Each row below holds a small network's activations on one input, seen along a few directions.
In each table, some parts of the input vary, and every possible input appears once, in random order.
A made-up example of a description, with smaller parts first: one of 2 separate values, together with either a single point or one of 11 places around a ring or (one of 6 places along a line, together with one of 8 places around a ring).
Shared parts are said once, and a part with two or three values counts as separate values.

Other details of the inputs shift rows strongly along two fixed directions, in all tables alike. That doesn't count.

Table:
x1: [-11  24 -13   1  -1 -13 -29  -4  13  21  -3   5]
x2: [  2  -6   8   2  12  -2   4  -7 -16 -10  10 -16]
x3: [  2  10 -18   2  -6  10   4  18  18  12 -15  35]
x4: [ 12 -21  20   8   7   5  29  -7 -29 -11  12 -29]
x5: [ -7  14 -11  -1   2 -11 -31   0   5   5  -1   3]
x6: [-10   0   3 -11  10 -14 -36 -22  -7  -9  11 -31]
x7: [  6  -8  16   9  -2   3  -3 -13 -15  -6   4 -20]
x8: [ -3  12 -10  -3 -19   7  13  18  27  12 -14  37]
x9: [ 5  2 -6  5 -8  7 18 15 12  8 -4 25]
x10: [ -3  15 -23  -8   7  -2  -5  21  21  14 -10  37]
x11: [ 10 -14   0   8   7  15  26  17  -8  -2  -6   5]
x12: [ -8  21 -11  -2   3  -9 -33  -4  11  20  -5   2]
x13: [ -7  23  -5  -1 -12 -14 -29 -14   9  18   1   2]
x14: [ -1   2   8  -3 -14   6  13  -5   2   1  -4   2]
x15: [  4  -7  11   5   5  -7  -1  -6 -15 -11  15 -22]
x16: [ -1 -12   4  -7   5 -11   2 -11 -11 -14  14 -21]
x17: [  2  -2   9   1   5 -11  -4 -13 -16  -7  14 -21]
x18: [-12   7 -14 -10   5 -13 -17  -3  12   1   4   5]
x19: [  7 -29  -6  -4  12  16  40  24  -5 -21  -1  13]
x20: [  8 -31  -3  -2   9  10  41  23  -4 -19   1  14]
x21: [ -1   0  17   2  -9   5 -17 -23 -11 -10  -3 -30]
x22: [-11  10 -12  -7  -3 -20 -28  -3  15   1   8   0]
x23: [ -9  28 -13  -5  -5  -7 -40  -9  19  22  -9  12]
x24: [ -1   7  -9  -2 -16  10  14  19  24  10 -20  38]
x25: [ 10 -19  24   7   6  13  21 -16 -28 -15   9 -29]
x26: [  1   2 -13   1   2  -3   4  19  10   5  -5  26]
x27: [ 14 -19   4  10   4  14  46  22  -6  -3   1   9]
x28: [  7 -14   9  -1  -4  24  46  10  -2  -9  -9  13]
x29: [ -3   2  13  10   1 -13 -32 -21 -14   2   8 -35]
x30: [ -1   2  19  -4  -4   5 -15 -25 -10  -7  -2 -30]
Description of these inputs: one of 5 places along a line, together with one of 6 places around a ring.
Changing only the place on the line of 5 turns x20 into x26. The same change can be made to x19. Which row results? -> x5
Change only the place on the line of 5 in x27. List by row number the other rows that result. -> x8, x9, x15, x22

Table:
x31: [ -5  12 -11  -7  -6  -6   8  10  19  13  -1  23]
x32: [ -3   5   7   1  13 -18 -45 -23 -17  -7  15 -36]
x33: [ -1   9 -20   1   1  -9  -4  14  13  10   0  28]
x34: [  9 -23  12   4  -2   9  37  11  -8 -14   5  -5]
x35: [ -8   9 -17 -14  -7   1  -6   8  22  -1 -11  30]
x36: [ -6  -1   7   7   3 -20 -38 -23 -15  -4  15 -41]
x37: [ 20 -19  13  10   2  33  50  16 -13  -8 -10  14]
x38: [ 15 -27  11   9  -3  21  54  19 -10 -10  -5   8]
x39: [ -3   6 -10  -5  16  -7 -11   4   1   6   2   1]
x40: [ -9   1 -16 -11  -7   4  -1  12  22  -3 -14  24]
x41: [  5 -17  15   4  14  -5   6 -18 -28 -12  19 -39]
x42: [ 10 -26   3   5  18  11  27  19 -14 -15   2  -4]
x43: [-13  31  -8  -3 -13 -17 -36 -14  16  25  -4   4]
x44: [ -5  20  -7   6 -12   4 -23   3  18  20 -17  15]
x45: [ -3  15  17   5  -3   0 -31 -32 -13   8   0 -35]
x46: [ 11 -16  29   9  -2   5  10 -21 -30 -17  12 -35]
x47: [-12  10 -15 -17  -3   0  -4   3  21   3 -10  21]
x48: [ -1  10 -10  -2  -9  -5   5  13  17   7  -1  27]
Describe the family of inputs behind these rows. -> one of 3 separate values, together with either a single point or one of 5 places along a line
Changing only the choice among 3 separate values turns x42 into x32. The same change can be made to x40. Which row results? -> x35
Change only the place on the line of 5 in x41. List by row number the other rows that result. -> x31, x39, x43, x45
